These are the activations of a small neural network, seen along a few directions. Each row is one input.
Each table varies a few parts of the input and shows all the possible inputs, shuffled.
Descriptions start from the smaller parts, as in this example, which fits no table here: one of 4 places along a line, together with either a single point or one of 9 places along a line or (one of 2 separate values, together with one of 8 places around a ring).
Shared parts are said once, and a part with two or three values counts as separate values.

Other details of the inputs shift rows strongly along two fixed directions, in all tables alike. That doesn't count.
To show where, the next rows are all for the same input, with only those details redrawn:
[-40,  -4,  17,  14, -16, -64, -11,  67,  15, -61, -11,   0]
[ 29,  -1, -42, -23, -38,  40,  26, -18,  35,  18, -35, -39]
[-11,  11,  38,  10,  27, -12,  22, -67, -38,  20,  29,  25]

Table:
x1: [ 29, -23, -35, -28, -14,  43,  -3,  12,  27,  40, -46,  -9]
x2: [ 18, -19, -47, -34, -10,  47, -14,  27,  23,  40, -27, -26]
x3: [ -1,  13,  37,   9,  29,   1,  10, -68, -43,  11,  40,  29]
x4: [ 32,   3, -47, -25, -36,  46,  13, -20,  33,  14, -29, -33]
x5: [ -5, -12,  29,   6,  58,  -5, -14,   3, -43,  47,  54,  29]
x6: [-16,  15,  38,  14,  31,   8, -10, -48, -33,  40,  70,   9]
x7: [-28,   1,  10,  14,   2, -39, -24,  78,   8, -77,  -6,  11]
x8: [  4,  13,  27,  21,  42,  25,  12, -44, -53,  -2,  35,  33]
x9: [-12, -18,  13,  29,   4, -59, -49,  95,  17, -39, -20,  22]
x10: [ 31,   6, -45, -24, -38,  41,  14, -17,  32,  18, -33, -34]
x11: [-34,   5,   6,  14, -13, -49, -31,  70,   8, -72,  -1,   9]
x12: [ 29,  -1, -42, -23, -38,  40,  26, -18,  35,  18, -35, -39]
x13: [ 49, -18, -45, -10,  -8,  39, -21,  26,  30,  42, -22, -31]
x14: [ 38,   5, -57, -23, -31,  61,   8, -11,  33,   4, -26, -32]
Question: Describe the family of inputs behind these rows.
Answer: either a single point or one of 5 places around a ring or one of 8 places along a line
Question: A walk changes only the place on the ring of 5. It starts at x9 and steps to x13. List the rest of the walk in order.
Answer: x5, x2, x1

Table:
x15: [ -6,  -1,  33,  28,  32, -26,  -6, -13, -27,  15,  21,  24]
x16: [ 14,   4, -25, -17, -33,  11,  19, -20,  24,  20, -18, -31]
x17: [ -1,   3,  28,  16,  23, -12,  -3, -14, -15,  17,  31,  12]
x18: [-41,  -3,  21,  18,  -2, -68, -24,  80,  10, -77, -13,  17]
x19: [-25,   8,  32,   7,  25,  -5,  10, -29, -34,  12,  35,  23]
x20: [-52,  -1,  24,  17, -13, -71, -22,  78,   9, -72,   0,   0]
x21: [ 28, -14, -29, -10,  -6,  32,   6,   4,  12,  31, -20, -19]
x22: [-12,   4,  35,  22,  30, -22, -18, -17, -31,  10,  21,  35]
x23: [ -5,  17,  26,  19,  32,  -5,   1, -41, -42,  -4,  45,  30]
x24: [-10,  -4,  30,  10,  31, -14,  -3,  -5, -27,  15,  37,  16]
x25: [ -5,   9,  34,  15,  33,  -9,   4, -37, -42,  -4,  25,  36]
x26: [ 14,   5, -24, -17, -28,  22,  18, -22,  19,  16, -15, -31]
x27: [ 20, -10, -33, -25,  -5,  32,  -5,  13,  18,  29,  -6, -21]
x28: [ -2, -10, -35,  -4, -47,  -9, -35,  95,  60, -41, -33, -35]
x29: [ 13,  -4, -14, -15,  -6,  35,  18, -17,   4,  24, -17,  -5]
x30: [ 20,  -5, -31, -21, -16,  41,  -8,  -1,  23,  28,  -9, -23]
x31: [ 24,   8, -25,  -9, -10,  45,  14, -32,   4,  11,   2, -17]
x32: [ 25, -14, -36, -23,  -3,  33,  -3,  10,  13,  34, -24, -15]
x33: [-15,  16,  24,  10,  23,  -8,   8, -40, -29,  -1,  29,  17]
x34: [ 16,  -7, -18, -12,  -2,  25, -10,  -4,   5,  27, -15,  -4]
x35: [-17,   2,  39,  11,  25, -23,   9, -34, -30,   0,  16,  30]
x36: [ 20,   7, -22, -10, -10,  43,  16, -33,   4,  13,  -1, -19]
x37: [ 15,   6, -24, -14, -20,  34,  17, -24,  14,  11, -10, -27]
x38: [  0,  13,  35,  19,  39, -12,   0, -38, -47,  -4,  31,  43]
x39: [-43,  -6,  24,  18,  -6, -69, -22,  80,  10, -74, -12,  14]
x40: [ -9, -11, -23,  -1, -36, -21, -17,  91,  42, -65, -43, -19]
x41: [ 18,  -5, -21, -16, -23,  17,  18, -18,  22,  13, -28, -16]
x42: [ 18,  -7, -25, -15, -30,   5,  17, -14,  28,  16, -31, -17]
Question: The inputs of x38 and x23 match in every part but one. If x34 is changed in the same way as x38 into x23, which row does it become?
Answer: x30
Question: Describe the family of inputs behind these rows.
Answer: one of 2 separate values, together with either a single point or one of 5 places around a ring or one of 8 places along a line
Question: Change only the place on the line of 8 in x31. List by row number the other rows that result.
Answer: x16, x20, x23, x26, x33, x36, x37
Question: A walk changes only the place on the line of 8. It starts at x38 and steps to x25. List the rest of the walk in order.
Answer: x40, x18, x39, x35, x41, x42
